k710: [7.2, 87.6, 40.3, 57.4, -9.0, 37.5, -14.9, -13.7, -11.2, 17.3]
k320: [13.7, 82.9, 39.9, 52.4, -8.2, 34.5, -12.7, -24.4, -18.1, 35.4]
k812: [12.9, 91.9, 45.1, 53.5, 2.4, 38.4, -4.5, -28.0, -8.9, 13.7]
k112: [53.5, 38.4, 13.8, 2.4, 12.9, -28.0, -8.9, 45.1, -4.5, 91.9]
k37: [8.1, 89.4, 54.3, 52.4, 6.5, 42.9, -14.3, -28.8, -6.6, 16.5]
k471: [12.3, 78.2, 37.5, 59.9, 5.6, 21.9, -18.9, -24.5, -11.4, 14.8]
k531: [14.0, 82.4, 54.4, 58.6, 5.6, 48.1, -7.5, -29.0, -7.9, 12.4]
k967: [12.9, 91.9, 45.1, 53.5, 2.4, 38.4, -7.9, -26.7, -14.8, 15.9]
perm: [45.1, 53.5, 2.4, 38.4, -7.9, -26.7, -14.8, 15.9, 12.9, 91.9] -> k967
perm: [57.4, 7.2, -13.7, -9.0, 37.5, 87.6, 40.3, -14.9, 17.3, -11.2] -> k710
perm: [13.7, -8.9, -28.0, -4.5, 38.4, 2.4, 53.5, 45.1, 91.9, 12.9] -> k812
perm: [21.9, -18.9, -24.5, -11.4, 14.8, 12.3, 78.2, 37.5, 59.9, 5.6] -> k471

k336: [-1.1, -25.2, 6.1, 7.9, 8.6, -20.6, 7.9, -17.6, 6.8, 8.7, 8.4, -8.7, 2.9, -16.5]
k862: [-17.6, 7.9, 8.4, -20.6, 6.8, 6.1, -25.2, 7.9, -8.7, -1.1, 8.6, 2.9, -16.4, 8.7]
k471: [8.4, 6.8, 7.9, 8.6, -8.7, 8.7, 6.1, -16.4, 2.9, -17.6, -20.5, 7.9, -1.1, -25.2]
perm: [-1.1, -25.2, 8.4, 6.8, 7.9, 8.6, -8.7, 8.7, 6.1, -16.4, 2.9, -17.6, -20.5, 7.9] -> k471
perm: [-8.7, -25.2, 6.8, -16.4, 8.6, 7.9, 6.1, -17.6, -1.1, 7.9, 8.7, -20.6, 2.9, 8.4] -> k862
perm: [2.9, -16.4, 8.7, -17.6, 7.9, 8.4, -20.6, 6.8, 6.1, -25.2, 7.9, -8.7, -1.1, 8.6] -> k862
perm: [-16.5, 2.9, -8.7, 8.4, 8.7, 6.8, -17.6, 7.9, -20.6, 8.6, 7.9, 6.1, -25.2, -1.1] -> k336
perm: [-25.2, -1.1, 7.9, -20.5, -17.6, 2.9, -16.4, 6.1, 8.7, -8.7, 8.6, 7.9, 6.8, 8.4] -> k471
perm: [-1.1, 8.6, 2.9, -16.4, 8.7, -17.6, 7.9, 8.4, -20.6, 6.8, 6.1, -25.2, 7.9, -8.7] -> k862

k112: [22.2, 0.1, -2.1, -20.7, -1.7, -21.3, -0.5]
k531: [-2.4, -20.5, 0.5, 1.5, -18.8, -0.4, 19.2]
k710: [22.2, 0.1, -2.1, -20.7, -1.7, -21.3, 0.0]
k422: [-6.7, 2.0, 3.3, 5.0, 2.1, 65.7, 0.0]
k862: [-20.5, -2.4, 0.5, 19.2, -0.4, -18.7, 1.5]
k37: [-11.4, 1.7, 4.1, 8.8, 2.4, 87.0, 1.5]
k320: [-23.4, -2.4, 0.3, 22.3, -0.1, -22.3, 1.2]
k967: [-18.7, -0.4, -20.5, 0.5, 19.3, 1.5, -2.4]
k209: [-11.6, 1.6, 3.7, 9.3, 2.4, 78.1, 1.2]
k471: [-15.4, -1.8, -0.3, 14.9, 0.0, -18.3, 1.1]
k812: [-14.3, -0.4, 0.6, 14.0, 1.1, -7.9, -1.0]
perm: [1.5, -18.7, -0.4, 19.2, 0.5, -2.4, -20.5] -> k862
perm: [0.5, 19.2, -0.4, -18.7, 1.5, -20.5, -2.4] -> k862
perm: [-21.3, -0.5, 22.2, 0.1, -2.1, -20.7, -1.7] -> k112

k967: [-74.7, 10.0, 6.9, 63.1, 59.5, 88.3, 25.2, 28.0, -29.3, 47.5, 18.8, 20.5, 3.1, -91.3, -2.0, 16.6, 41.3, -89.7, 29.0, 38.4, 62.5, -93.0, -12.7, -49.1, 12.6, -20.0, 56.5]
k812: [-74.7, 10.0, 6.9, 63.1, 59.5, 88.3, 25.2, 28.0, -29.3, 47.5, 18.8, 20.5, 3.1, 14.3, -2.0, 16.6, 41.3, -89.7, 29.0, 38.4, 62.5, -93.0, -12.7, -49.1, 12.6, -8.3, 56.5]
k320: [29.1, 18.8, -12.7, -89.7, 38.4, 16.6, -20.0, 10.0, 20.5, -93.0, 47.5, -49.1, 3.1, 12.6, -74.7, 62.5, -91.3, -2.0, -29.3, 41.3, 63.1, 28.0, 56.5, 88.3, 25.2, 6.9, 59.5]
k422: [3.1, 25.2, -93.0, 41.3, -29.3, 38.4, 63.1, 12.6, 47.5, 18.8, 20.5, -2.0, -12.7, 56.5, 62.5, -20.0, 10.0, 29.0, 16.5, -49.1, 28.0, 6.9, -74.7, -91.3, 88.3, 59.5, -89.7]
perm: [3.1, -91.3, -2.0, 16.6, 41.3, -89.7, 29.0, 38.4, 62.5, -93.0, -12.7, -49.1, 12.6, -20.0, 56.5, -74.7, 10.0, 6.9, 63.1, 59.5, 88.3, 25.2, 28.0, -29.3, 47.5, 18.8, 20.5] -> k967
perm: [56.5, -8.3, 12.6, -49.1, -12.7, -93.0, 62.5, 38.4, 29.0, -89.7, 41.3, 16.6, -2.0, 14.3, 3.1, 20.5, 18.8, 47.5, -29.3, 28.0, 25.2, 88.3, 59.5, 63.1, 6.9, 10.0, -74.7] -> k812
perm: [-93.0, -91.3, -89.7, -74.7, -49.1, -29.3, -20.0, -12.7, -2.0, 3.1, 6.9, 10.0, 12.6, 16.6, 18.8, 20.5, 25.2, 28.0, 29.0, 38.4, 41.3, 47.5, 56.5, 59.5, 62.5, 63.1, 88.3] -> k967
perm: [38.4, -74.7, 10.0, 56.5, -29.3, 6.9, -2.0, 16.6, -12.7, 3.1, 25.2, 41.3, 47.5, -89.7, -93.0, 63.1, 28.0, -91.3, -20.0, 12.6, -49.1, 59.5, 18.8, 88.3, 29.0, 20.5, 62.5] -> k967
perm: [56.5, -20.0, 12.6, -49.1, -12.7, -93.0, 62.5, 38.4, 29.0, -89.7, 41.3, 16.6, -2.0, -91.3, 3.1, 20.5, 18.8, 47.5, -29.3, 28.0, 25.2, 88.3, 59.5, 63.1, 6.9, 10.0, -74.7] -> k967

k422: [-33.6, -2.5, 11.5, 6.5, 7.0, 5.4, 8.2, 8.4, -4.1, 12.9, 3.3, -0.2, 7.5, -16.4, -4.4, -9.3, 12.2, -4.1, 5.2, -5.7, 2.3, -12.7, -4.7, 27.5, -17.0, -6.0, -16.2, -17.7]
k37: [11.5, 3.3, -4.7, -0.2, 27.5, 12.2, -4.1, 8.2, -16.3, 12.9, 8.4, -4.4, -17.7, 6.5, -12.7, -33.6, -5.7, -9.3, 7.0, -17.0, -2.5, 7.5, -4.1, 2.3, 5.2, -6.0, -16.2, 5.4]
k471: [7.5, 8.4, 8.2, -6.0, 5.2, 6.4, -0.2, -2.5, 12.2, -5.7, 3.3, 2.3, 5.4, -4.1, -16.4, 12.9, -12.7, -4.4, -4.7, -4.1, -17.0, -9.3, 11.5, 7.0, -17.7, 27.5, -33.6, -16.2]
perm: [-17.7, -16.2, -6.0, -17.0, 27.5, -4.7, -12.7, 2.3, -5.7, 5.2, -4.1, 12.2, -9.3, -4.4, -16.4, 7.5, -0.2, 3.3, 12.9, -4.1, 8.4, 8.2, 5.4, 7.0, 6.5, 11.5, -2.5, -33.6] -> k422
perm: [-6.0, -16.2, -17.7, -33.6, -2.5, 11.5, 6.5, 7.0, 5.4, 8.2, 8.4, -4.1, 12.9, 3.3, -0.2, 7.5, -16.4, -4.4, -9.3, 12.2, -4.1, 5.2, -5.7, 2.3, -12.7, -4.7, 27.5, -17.0] -> k422
perm: [-33.6, -17.7, -17.0, -16.4, -16.2, -12.7, -9.3, -6.0, -5.7, -4.7, -4.4, -4.1, -4.1, -2.5, -0.2, 2.3, 3.3, 5.2, 5.4, 6.5, 7.0, 7.5, 8.2, 8.4, 11.5, 12.2, 12.9, 27.5] -> k422
perm: [2.3, -2.5, -12.7, -16.2, 7.5, -6.0, 27.5, -17.7, -0.2, -4.7, 5.4, 8.2, 3.3, 12.9, -4.1, 7.0, -5.7, -33.6, 11.5, 6.5, -9.3, -4.1, -4.4, -17.0, 5.2, 8.4, 12.2, -16.3] -> k37
perm: [5.2, -33.6, 12.9, -4.4, 12.2, -12.7, -0.2, 2.3, 7.0, -4.7, 8.2, -4.1, -2.5, -16.2, -6.0, 27.5, -17.0, -16.4, 11.5, 6.5, 5.4, -17.7, 7.5, 8.4, 3.3, -9.3, -5.7, -4.1] -> k422
perm: [-16.2, -33.6, 27.5, -17.7, 7.0, 11.5, -9.3, -17.0, -4.1, -4.7, -4.4, -12.7, 12.9, -16.4, -4.1, 5.4, 2.3, 3.3, -5.7, 12.2, -2.5, -0.2, 6.4, 5.2, -6.0, 8.2, 8.4, 7.5] -> k471
perm: [-16.2, -17.7, -33.6, -2.5, 11.5, 6.5, 7.0, 5.4, 8.2, 8.4, -4.1, 12.9, 3.3, -0.2, 7.5, -16.4, -4.4, -9.3, 12.2, -4.1, 5.2, -5.7, 2.3, -12.7, -4.7, 27.5, -17.0, -6.0] -> k422

k812: [-0.2, 0.0, 1.2, -1.6, 0.7, -1.6, -0.1, -2.3, 2.4, 1.5, -0.7, -0.6, -1.3, 1.2, 0.9, -1.7, 0.5, 1.0, 1.1, -0.9, -1.6, 1.9, -0.1]
k209: [-13.9, 26.3, 49.1, -81.2, 19.7, -75.4, 30.5, -25.5, -6.1, 55.3, 23.4, -47.1, -5.7, -37.5, 57.1, -73.2, 23.0, 31.0, 55.3, -58.0, -76.1, -30.0, -7.4]
k37: [73.3, 68.9, 38.7, -5.1, 61.7, 44.8, 67.5, 87.8, -82.4, 25.7, 74.3, 61.8, 83.8, -74.0, 24.4, -17.9, 64.8, 54.0, 29.2, 58.0, 42.3, -73.9, 72.5]
k531: [-8.3, -3.5, 2.5, -21.2, -2.0, -20.0, -3.6, -16.2, -1.0, 3.9, -5.7, -13.5, -9.5, -8.1, 2.1, -20.7, -2.1, 0.2, 0.0, -3.4, -3.6, -3.0, -2.3]
k422: [-14.7, -24.8, -5.2, -10.2, -3.2, -7.1, -15.0, -1.0, -1.8, -12.0, -6.0, -13.4, -26.2, -18.5, -20.0, -1.7, -25.2, -11.8, -17.3, -20.6, -26.7, -9.3, -21.2]
k336: [-10.2, -6.0, -7.1, -13.4, -20.0, -24.8, -3.2, -1.7, -21.2, -11.9, -15.0, -14.7, -5.2, -12.0, -1.8, -20.6, -18.5, -17.3, -26.2, -26.7, -25.2, -9.3, -1.0]
k967: [-8.3, -3.5, 2.5, -21.2, -2.0, -20.0, -3.6, -16.2, -1.0, 3.9, -5.7, -13.5, -9.5, -8.1, 2.1, -20.7, -2.1, 0.2, 2.7, -15.5, -20.2, -4.7, -7.7]
k112: [-13.9, 26.3, 49.1, -81.2, 19.7, -75.4, 30.5, -25.5, -6.1, 55.3, 23.4, -47.1, 6.8, -37.5, 57.1, -73.2, 23.0, 31.0, 55.3, -26.2, -29.9, -16.0, -14.0]
k862: [-24.8, -14.7, -10.2, -9.3, -20.0, -21.2, -12.0, -15.0, -1.0, -7.1, -11.8, -26.7, -13.4, -1.8, -1.7, -3.2, -18.5, -17.4, -5.2, -26.2, -20.6, -6.0, -25.2]
perm: [-25.2, -24.8, -14.7, -10.2, -9.3, -20.0, -21.2, -12.0, -15.0, -1.0, -7.1, -11.8, -26.7, -13.4, -1.8, -1.7, -3.2, -18.5, -17.4, -5.2, -26.2, -20.6, -6.0] -> k862
perm: [-20.6, -26.7, -9.3, -21.2, -14.7, -24.8, -5.2, -10.2, -3.2, -7.1, -15.0, -1.0, -1.8, -12.0, -6.0, -13.4, -26.2, -18.5, -20.0, -1.7, -25.2, -11.8, -17.3] -> k422
perm: [-1.6, -0.2, 0.0, 0.9, 2.4, 1.1, -0.7, 1.5, -0.1, -0.6, -1.3, -2.3, -0.1, -1.7, -1.6, 1.2, -0.9, 0.5, 1.0, -1.6, 1.2, 0.7, 1.9] -> k812

k812: [39.2, 37.7, 47.4, 29.9, 90.7, 50.6, 68.1, 44.5, 37.7, 63.4, 25.4, 38.1, 31.9, 55.1, 31.1, 52.9, 34.6, 42.6, 47.9, 29.9, 39.7]
k320: [31.5, 31.1, 52.4, 33.8, 47.8, 33.2, 48.7, 38.8, 37.9, 45.9, 40.6, 35.3, 34.9, 34.4, 40.1, 45.8, 31.2, 42.6, 22.1, 47.7, 33.6]
k209: [29.9, 47.9, 38.1, 90.7, 34.6, 39.7, 31.1, 47.4, 37.7, 37.8, 31.9, 44.5, 52.9, 50.6, 42.6, 68.1, 63.4, 39.2, 29.9, 55.1, 25.4]
k531: [36.2, 33.4, 66.0, 59.9, 43.2, 47.0, 34.4, 45.6, 36.7, 41.7, 28.1, 24.8, 35.9, 37.2, 46.4, 32.2, 46.4, 41.1, 42.9, 29.8, 38.0]
perm: [22.1, 31.1, 31.2, 31.5, 33.2, 33.6, 33.8, 34.4, 34.9, 35.3, 37.9, 38.8, 40.1, 40.6, 42.6, 45.8, 45.9, 47.7, 47.8, 48.7, 52.4] -> k320
perm: [25.4, 29.9, 29.9, 31.1, 31.9, 34.6, 37.7, 37.7, 38.1, 39.2, 39.7, 42.6, 44.5, 47.4, 47.9, 50.6, 52.9, 55.1, 63.4, 68.1, 90.7] -> k812
perm: [50.6, 42.6, 68.1, 63.4, 39.2, 29.9, 55.1, 25.4, 29.9, 47.9, 38.1, 90.7, 34.6, 39.7, 31.1, 47.4, 37.7, 37.8, 31.9, 44.5, 52.9] -> k209

